Each row below holds a small network's activations on one record, seen along a few directions.
Each row is followed by the record's values for the fields MUTU, ZOL, LATOK, NOBOP, GURI, LENIT, ZUPU.
A field that a record lacks is left out.
The largest differences between rows may come from other fields.
In the rows, zero is written as 500.
Strong random noise was added to every row along 7 fixed directions; ignore it. To show where, here is one row again and again, with new noise each time:
[444 579 419 443 475 604 501 345 482 437 554 520 434 615 482 519 387 585
 615 308 419 490]
[623 452 470 674 467 536 558 484 367 292 340 383 409 728 489 668 602 384
 504 419 354 289]
[573 261 670 561 413 456 705 565 579 545 329 492 334 486 696 394 643 409
 420 683 607 422]
[524 530 368 427 529 565 224 334 388 229 559 584 523 815 306 496 694 432
 866 471 650 481]
[642 254 656 634 571 249 587 893 341 835 331 616 683 366 465 813 267 646
 306 229 152 725]
[487 421 557 560 630 371 610 425 536 331 466 642 251 685 400 302 628 338
 757 472 157 717]
[485 343 519 343 503 505 409 442 588 479 582 807 447 500 439 190 704 354
 929 730 783 635]
[331 658 503 331 501 488 479 265 630 505 578 325 355 669 606 405 389 858
 302 330 564 603]
[504 411 517 513 289 799 668 248 467 310 413 503 296 694 682 522 513 357
 705 422 525 235]

[569 657 409 497 571 430 489 292 537 349 499 373 407 668 436 493 621 498
 352 609 461 388]  MUTU=luz, ZOL=vem, LATOK=zik, GURI=luku, LENIT=fakin, ZUPU=gar
[274 571 523 308 571 403 502 428 676 610 601 521 469 451 471 280 374 725
 504 396 454 841]  MUTU=luz, ZOL=vem, LATOK=zik, NOBOP=vofik, GURI=zibo, LENIT=zub, ZUPU=zaf
[459 612 332 567 386 512 667 325 652 443 527 521 344 378 553 315 397 386
 493 556 558 329]  ZOL=bevek, LATOK=zik, NOBOP=per, GURI=zibo, LENIT=tumev, ZUPU=gar
[473 410 478 394 439 554 378 496 462 525 547 566 578 650 490 644 372 570
 796 205 395 564]  MUTU=ginu, ZOL=bevek, LATOK=vose, NOBOP=satel, GURI=zibo, LENIT=zub, ZUPU=zaf
[559 376 619 422 549 410 543 464 525 632 537 613 505 579 546 606 438 489
 600 457 148 617]  MUTU=nefif, ZOL=bevek, LATOK=vose, GURI=luku, LENIT=zub, ZUPU=gar
[521 598 461 618 537 405 518 442 556 298 458 309 355 648 444 430 683 402
 439 619 367 347]  MUTU=ginu, ZOL=bevek, LATOK=vose, NOBOP=vofik, GURI=zibo, LENIT=zub, ZUPU=gar
[509 550 553 355 429 824 505 403 452 526 564 439 521 447 655 604 458 554
 437 586 722 312]  MUTU=luz, ZOL=vem, LATOK=zik, GURI=luku, LENIT=fakin, ZUPU=zaf
[442 409 703 536 503 547 625 377 411 486 422 496 340 661 637 503 386 556
 391 266 224 742]  ZOL=vem, LATOK=zik, NOBOP=satel, GURI=luku, LENIT=tumev, ZUPU=zaf
[490 273 746 602 498 367 620 463 493 385 392 656 329 606 525 312 626 292
 674 565 438 718]  ZOL=bevek, LATOK=vose, NOBOP=vofik, GURI=zibo, LENIT=zub, ZUPU=gar
[543 512 503 572 501 636 615 485 383 598 565 716 519 364 395 582 335 323
 628 396 301 500]  MUTU=nefif, ZOL=bevek, LATOK=zik, GURI=zibo, LENIT=tumev, ZUPU=gar
[446 348 794 377 524 675 515 499 371 553 486 600 521 563 647 579 481 546
 500 426 512 720]  MUTU=luz, ZOL=vem, LATOK=zik, GURI=luku, LENIT=fakin, ZUPU=zaf
[489 384 521 596 453 327 678 528 670 469 367 383 348 570 602 396 557 494
 460 462 308 481]  MUTU=ginu, ZOL=vem, LATOK=vose, NOBOP=satel, GURI=zibo, LENIT=zub, ZUPU=gar
[477 631 479 496 446 643 539 368 490 613 566 473 503 391 572 536 316 600
 233 455 604 461]  ZOL=vem, LATOK=zik, GURI=zibo, LENIT=tumev, ZUPU=gar
[581 341 640 451 438 642 338 411 257 453 440 525 614 770 522 780 465 455
 659 339 528 508]  ZOL=bevek, LATOK=zik, NOBOP=vofik, GURI=zibo, LENIT=tumev, ZUPU=zaf
[475 525 446 474 541 416 448 521 533 496 511 539 529 538 448 512 491 539
 655 379 368 585]  MUTU=guv, ZOL=bevek, LATOK=vose, GURI=zibo, LENIT=zub, ZUPU=gar
[409 330 623 454 486 452 530 763 591 609 408 447 452 359 660 390 564 570
 483 545 574 584]  MUTU=guv, ZOL=bevek, LATOK=zik, NOBOP=satel, GURI=zibo, LENIT=zub, ZUPU=zaf
[436 410 770 524 588 596 512 582 367 400 387 372 419 730 627 640 617 482
 420 424 272 598]  MUTU=nefif, ZOL=bevek, LATOK=zik, GURI=zibo, LENIT=fakin, ZUPU=zaf
[411 518 599 493 343 496 623 359 631 532 446 403 361 491 676 397 456 600
 198 499 761 475]  MUTU=luz, ZOL=bevek, LATOK=zik, NOBOP=per, GURI=zibo, LENIT=tumev, ZUPU=gar
[520 579 515 497 494 369 687 309 680 602 546 617 350 419 525 226 416 510
 325 658 534 626]  ZOL=vem, LATOK=zik, NOBOP=satel, GURI=luku, LENIT=tumev, ZUPU=gar
[560 540 343 563 507 526 269 504 384 182 449 350 539 790 347 615 735 355
 674 490 682 337]  MUTU=luz, ZOL=bevek, LATOK=zik, NOBOP=per, GURI=zibo, LENIT=tumev, ZUPU=zaf
[480 507 442 568 530 550 495 527 517 343 432 412 425 539 478 423 676 386
 567 623 588 302]  MUTU=guv, ZOL=vem, LATOK=zik, NOBOP=vofik, GURI=zibo, LENIT=fakin, ZUPU=zaf
[521 511 498 562 510 508 656 421 570 430 509 501 370 455 533 406 571 411
 491 613 439 451]  MUTU=luz, ZOL=vem, LATOK=vose, GURI=luku, LENIT=zub, ZUPU=gar
[482 451 556 476 558 449 357 565 469 464 472 403 509 606 546 441 646 556
 392 582 697 621]  ZOL=bevek, LATOK=zik, NOBOP=satel, GURI=luku, LENIT=tumev, ZUPU=zaf
[435 731 405 649 485 556 754 491 624 494 466 170 314 373 670 508 408 631
 115 481 327 222]  MUTU=guv, ZOL=vem, LATOK=vose, GURI=zibo, LENIT=zub, ZUPU=gar
[600 381 444 570 435 366 495 670 477 518 412 568 627 460 439 554 535 427
 519 502 538 458]  MUTU=luz, ZOL=bevek, LATOK=zik, NOBOP=satel, GURI=luku, LENIT=zub, ZUPU=gar
[431 526 598 374 511 442 499 693 607 740 481 268 536 353 682 515 388 817
 169 482 607 497]  MUTU=guv, ZOL=bevek, LATOK=zik, NOBOP=satel, GURI=zibo, LENIT=fakin, ZUPU=zaf
[608 528 323 595 579 308 344 614 372 557 479 618 744 511 236 727 326 539
 509 249 257 640]  ZOL=vem, LATOK=zik, NOBOP=per, GURI=zibo, LENIT=tumev, ZUPU=gar
[545 522 295 492 451 471 345 450 539 395 523 431 615 607 366 594 561 491
 668 501 568 265]  MUTU=nefif, ZOL=vem, LATOK=vose, NOBOP=vofik, GURI=zibo, LENIT=zub, ZUPU=gar
[468 450 561 462 534 280 524 551 593 687 539 625 537 396 445 369 460 642
 387 552 541 777]  MUTU=ginu, ZOL=vem, LATOK=vose, NOBOP=vofik, GURI=luku, LENIT=zub, ZUPU=gar
[444 438 734 440 589 653 459 637 354 610 480 465 554 512 622 674 450 626
 381 383 408 634]  MUTU=ginu, ZOL=vem, LATOK=zik, GURI=zibo, LENIT=fakin, ZUPU=zaf
[454 466 572 410 561 381 336 620 411 630 487 545 688 582 442 633 406 687
 446 346 489 723]  MUTU=ginu, ZOL=bevek, LATOK=zik, NOBOP=vofik, GURI=zibo, LENIT=fakin, ZUPU=gar
[488 511 448 492 472 485 548 495 572 559 549 699 473 360 466 249 550 443
 567 672 739 535]  MUTU=guv, ZOL=vem, LATOK=zik, NOBOP=satel, GURI=luku, LENIT=tumev, ZUPU=gar
[440 564 444 649 569 339 581 643 599 432 467 323 403 454 459 467 540 501
 347 505 283 428]  MUTU=nefif, ZOL=bevek, LATOK=vose, NOBOP=vofik, GURI=zibo, LENIT=zub, ZUPU=gar
[436 658 304 499 667 458 366 751 550 463 658 577 589 249 282 187 679 456
 544 750 803 536]  MUTU=nefif, ZOL=vem, LATOK=zik, NOBOP=satel, GURI=luku, LENIT=fakin, ZUPU=zaf
[400 681 356 488 317 739 738 259 684 440 561 411 326 409 615 390 341 503
 497 477 469 222]  MUTU=nefif, ZOL=vem, LATOK=vose, NOBOP=vofik, GURI=zibo, LENIT=zub, ZUPU=gar
[360 573 585 342 546 410 212 309 480 407 583 498 472 733 478 319 623 709
 381 499 947 837]  ZOL=bevek, LATOK=zik, NOBOP=per, GURI=luku, LENIT=tumev, ZUPU=gar
[425 389 436 278 362 606 398 423 601 644 573 610 655 431 564 529 333 625
 740 407 791 428]  MUTU=luz, ZOL=vem, LATOK=zik, NOBOP=vofik, GURI=zibo, LENIT=tumev, ZUPU=zaf
[459 435 496 439 442 440 514 542 690 527 475 421 420 474 624 354 559 565
 548 598 641 438]  MUTU=guv, ZOL=bevek, LATOK=vose, NOBOP=satel, GURI=zibo, LENIT=zub, ZUPU=zaf
[561 441 404 523 334 765 627 564 485 515 499 570 564 319 548 632 369 310
 785 507 447 172]  MUTU=luz, ZOL=bevek, LATOK=vose, NOBOP=vofik, GURI=zibo, LENIT=zub, ZUPU=zaf
[442 590 524 316 495 377 425 272 689 552 613 379 423 635 601 385 492 716
 305 583 573 599]  ZOL=bevek, LATOK=vose, NOBOP=satel, GURI=luku, LENIT=zub, ZUPU=gar
[490 495 664 610 635 388 636 368 495 352 446 419 258 744 523 449 641 467
 388 492 150 673]  MUTU=ginu, ZOL=vem, LATOK=vose, GURI=luku, LENIT=zub, ZUPU=gar
[457 458 491 345 472 694 478 354 447 524 588 548 525 647 525 685 268 584
 747 152 219 539]  MUTU=nefif, ZOL=vem, LATOK=zik, NOBOP=satel, GURI=luku, LENIT=tumev, ZUPU=zaf
[477 506 410 425 511 463 398 580 489 677 567 531 671 417 454 629 219 655
 518 225 365 599]  ZOL=bevek, LATOK=zik, NOBOP=satel, GURI=zibo, LENIT=tumev, ZUPU=zaf

Here are new rows. What are their fields?
[611 278 771 560 590 204 548 724 526 727 410 559 502 352 598 450 617 500
 242 773 560 738]  ZOL=bevek, LATOK=vose, GURI=luku, LENIT=zub, ZUPU=gar
[489 554 445 465 408 589 740 455 566 664 525 619 482 292 574 470 215 542
 406 391 367 481]  MUTU=luz, ZOL=vem, LATOK=zik, NOBOP=satel, GURI=luku, LENIT=fakin, ZUPU=gar
[608 592 348 495 556 300 439 622 523 793 596 530 745 264 380 618 245 718
 281 449 370 564]  ZOL=vem, LATOK=vose, NOBOP=satel, GURI=luku, LENIT=zub, ZUPU=gar
[560 353 551 604 447 413 414 707 436 514 351 437 588 499 569 636 677 475
 426 577 677 422]  MUTU=guv, ZOL=bevek, LATOK=vose, GURI=zibo, LENIT=zub, ZUPU=gar
[601 359 626 574 307 619 724 456 492 687 432 671 516 375 692 595 316 378
 486 510 502 408]  ZOL=bevek, LATOK=vose, GURI=zibo, LENIT=zub, ZUPU=gar
[494 560 376 598 374 602 525 408 463 334 456 381 440 559 511 523 550 501
 472 516 653 269]  MUTU=guv, ZOL=vem, LATOK=vose, NOBOP=vofik, GURI=luku, LENIT=zub, ZUPU=gar
[467 632 438 511 494 715 571 462 439 542 558 588 499 304 512 522 349 487
 512 447 489 370]  MUTU=guv, ZOL=vem, LATOK=zik, GURI=zibo, LENIT=fakin, ZUPU=gar
[523 531 471 397 538 446 370 712 456 767 577 533 768 192 459 634 385 673
 330 543 654 505]  MUTU=luz, ZOL=bevek, LATOK=zik, GURI=luku, LENIT=zub, ZUPU=gar
[594 480 384 647 513 645 540 649 392 364 392 400 471 491 469 644 561 326
 612 475 317 212]  MUTU=guv, ZOL=vem, LATOK=zik, NOBOP=satel, GURI=zibo, LENIT=fakin, ZUPU=zaf
[485 687 389 483 547 605 354 481 372 435 568 448 583 499 452 548 553 547
 432 569 686 353]  MUTU=guv, ZOL=bevek, LATOK=zik, GURI=luku, LENIT=fakin, ZUPU=gar
[624 506 421 626 449 612 363 591 264 470 435 385 737 569 416 923 467 536
 434 322 473 265]  MUTU=nefif, ZOL=vem, LATOK=vose, GURI=zibo, LENIT=zub, ZUPU=gar
[370 595 404 455 598 470 482 517 641 503 646 588 420 339 396 226 558 500
 670 628 514 588]  MUTU=guv, ZOL=vem, LATOK=vose, NOBOP=vofik, GURI=zibo, LENIT=zub, ZUPU=gar
[625 580 476 621 615 310 506 545 466 528 541 519 536 411 351 463 556 428
 326 641 452 590]  ZOL=bevek, LATOK=vose, GURI=luku, LENIT=zub, ZUPU=gar
[672 418 438 669 430 641 513 621 226 478 445 751 653 469 369 707 464 210
 709 457 384 359]  MUTU=ginu, ZOL=bevek, LATOK=zik, NOBOP=satel, GURI=luku, LENIT=tumev, ZUPU=gar
[622 330 615 511 586 223 465 602 499 649 475 626 605 519 427 500 636 443
 508 659 466 672]  MUTU=ginu, ZOL=bevek, LATOK=vose, GURI=luku, LENIT=zub, ZUPU=gar
[459 686 294 487 583 647 559 412 721 336 648 303 317 423 502 319 663 381
 615 769 475 203]  MUTU=nefif, ZOL=vem, LATOK=vose, GURI=zibo, LENIT=zub, ZUPU=zaf
[606 352 591 610 449 465 709 450 591 437 434 499 318 468 605 365 611 299
 466 693 409 401]  ZOL=vem, LATOK=vose, NOBOP=satel, GURI=luku, LENIT=zub, ZUPU=gar
[542 446 543 373 383 495 339 177 416 374 500 563 567 876 482 646 552 540
 652 353 611 579]  MUTU=luz, ZOL=bevek, LATOK=vose, GURI=luku, LENIT=zub, ZUPU=gar
[495 608 524 568 596 406 408 647 491 359 454 185 484 570 464 507 652 596
 278 522 543 473]  MUTU=luz, ZOL=bevek, LATOK=vose, NOBOP=satel, GURI=zibo, LENIT=zub, ZUPU=zaf
[354 785 423 530 564 604 658 462 570 513 644 369 394 333 518 443 318 583
 367 391 244 433]  MUTU=nefif, ZOL=bevek, LATOK=vose, GURI=zibo, LENIT=zub, ZUPU=gar
[281 542 661 355 485 681 447 325 477 336 528 478 296 674 577 335 577 539
 636 457 606 698]  MUTU=guv, ZOL=bevek, LATOK=zik, NOBOP=vofik, GURI=zibo, LENIT=zub, ZUPU=zaf
